Each row below is a small network's average activation on inputs in which a field has the value named, seen along a few directions.
Related values have similar rows: they may be neighbours, one step apart, or belong to one group.
In the rows, 500 means zero.
Strong random noise was added to every row along 9 fixed directions; ignore it. To show where, here is one row again and again, with new noise each time:
545 540 784 557 396 500 567 512 407 461 555 442 432 409 442 423 446 285
 640
514 508 411 474 424 523 513 516 512 456 520 524 472 475 461 537 480 446
 618
441 365 573 562 441 454 462 499 518 478 434 481 524 410 427 444 391 482
 499
444 302 297 587 416 312 469 497 529 429 417 390 544 461 344 401 433 509
 401
408 492 520 498 461 588 468 390 386 378 571 608 480 381 329 493 502 588
 598
530 602 487 544 414 432 662 506 340 568 553 556 499 561 573 561 477 517
 635
630 563 528 395 590 587 445 524 725 429 582 365 513 654 583 527 585 484
 492
532 538 648 526 355 435 598 596 309 605 414 433 441 243 348 458 502 145
 541
494 483 276 429 419 535 528 506 453 525 447 605 515 399 421 574 532 507
 575
500 517 666 579 498 443 471 636 492 623 469 491 510 436 550 547 387 364
 487
423 471 466 497 532 488 522 474 430 622 426 600 603 484 539 585 484 702
 440


Z, 18 values:
z17: 512 448 446 655 426 287 519 587 422 536 501 489 516 524 485 455 406 419
 525
z1: 795 429 730 464 542 648 442 452 609 357 670 563 580 506 497 333 621 498
 543
z12: 338 492 653 441 528 611 497 384 551 421 398 362 399 467 455 443 496 432
 495
z13: 468 574 532 439 443 539 561 498 495 457 528 466 455 513 539 534 495 443
 569
z10: 442 445 508 551 554 451 436 524 721 439 450 351 440 653 642 469 379 469
 443
z8: 461 549 447 501 574 462 481 513 423 604 475 491 515 526 497 539 536 584
 323
z5: 486 520 454 643 476 420 464 574 395 502 580 624 452 357 429 488 455 388
 512
z7: 564 414 557 514 513 478 477 522 559 567 441 513 551 551 584 444 464 523
 489
z2: 496 499 522 408 465 508 638 433 403 572 414 456 545 452 471 499 605 562
 445
z14: 481 503 478 402 536 600 423 569 640 531 432 435 437 500 542 578 461 408
 448
z6: 453 392 463 401 405 631 485 396 576 408 415 540 442 463 450 450 459 547
 627
z9: 476 491 600 496 488 633 393 462 519 374 568 565 457 424 397 456 478 478
 642
z15: 511 302 294 559 371 376 552 474 538 446 367 479 476 443 454 365 458 432
 483
z18: 550 443 565 596 533 489 454 440 625 337 628 519 484 607 577 393 440 576
 561
z16: 556 467 522 353 463 636 540 381 588 380 484 484 489 429 438 418 636 459
 518
z11: 364 653 448 404 528 576 490 505 491 534 483 488 394 558 525 652 508 496
 575
z3: 482 405 545 650 521 436 493 453 429 492 502 566 523 528 538 389 424 547
 454
z4: 547 496 366 480 500 436 482 539 521 435 540 409 498 515 398 467 581 442
 468
Z is arranged as a line.
Going along Z from z14 by way of its neighbour z8, in what order are z17, z1, z13, z10, z18, z4 met? -> z17, z4, z1, z13, z18, z10
Which values are neighbours of z11? Give them in the order they are listed. -> z7, z6
Which values are neighbours of z3? Give them in the order they are listed. -> z12

F, 18 values:
f8: 499 554 457 490 505 598 513 486 412 515 494 661 443 425 516 526 517 487
 572
f1: 546 371 450 477 576 571 399 450 544 425 538 605 631 404 356 454 579 693
 393
f10: 423 490 255 522 555 368 390 506 576 419 505 329 535 607 364 489 540 564
 383
f5: 564 613 586 462 483 452 628 475 385 622 499 432 513 649 642 526 555 533
 547
f2: 498 445 458 500 342 416 658 488 541 430 469 405 481 540 515 457 421 439
 589
f16: 618 283 398 628 443 442 408 488 624 315 521 508 467 525 451 298 416 377
 553
f4: 465 617 296 494 403 510 442 586 620 268 706 425 324 534 385 579 382 314
 721
f18: 475 494 650 516 586 590 359 512 652 385 604 510 540 575 530 546 428 600
 538
f3: 542 599 331 554 560 441 525 525 442 505 678 611 551 577 576 552 563 616
 435
f14: 546 510 537 475 418 419 651 416 418 468 480 343 551 533 427 407 589 489
 557
f9: 699 462 410 344 476 741 435 569 627 584 490 788 529 473 641 597 507 532
 657
f7: 530 398 449 548 369 429 596 499 448 579 429 608 542 595 616 477 375 624
 594
f12: 921 485 375 451 581 637 451 568 556 542 600 705 577 475 586 411 716 396
 498
f6: 435 358 431 473 578 551 450 476 626 645 329 661 644 433 625 566 468 743
 360
f13: 615 475 561 555 523 504 535 431 456 453 593 606 537 491 539 406 594 565
 500
f11: 583 493 380 422 506 491 556 485 461 612 419 560 598 550 530 530 619 605
 489
f15: 609 561 752 446 601 656 428 481 541 421 648 439 431 554 500 467 565 460
 463
f17: 466 402 320 575 563 405 419 515 550 491 490 553 500 467 456 490 519 565
 345
F is arranged as a line.
Which values are neighbours of f2? Give them in the order they are listed. -> f4, f3
Which values are neighbours of f17? Give them in the order they are listed. -> f8, f13
Which values are neighbours of f11? Give them in the order they are listed. -> f10, f5
Which values are neighbours of f15? Give them in the order they are listed. -> f9
How many steps from neighbour to neighbour lead from f18 to f16, at the fewest? -> 10
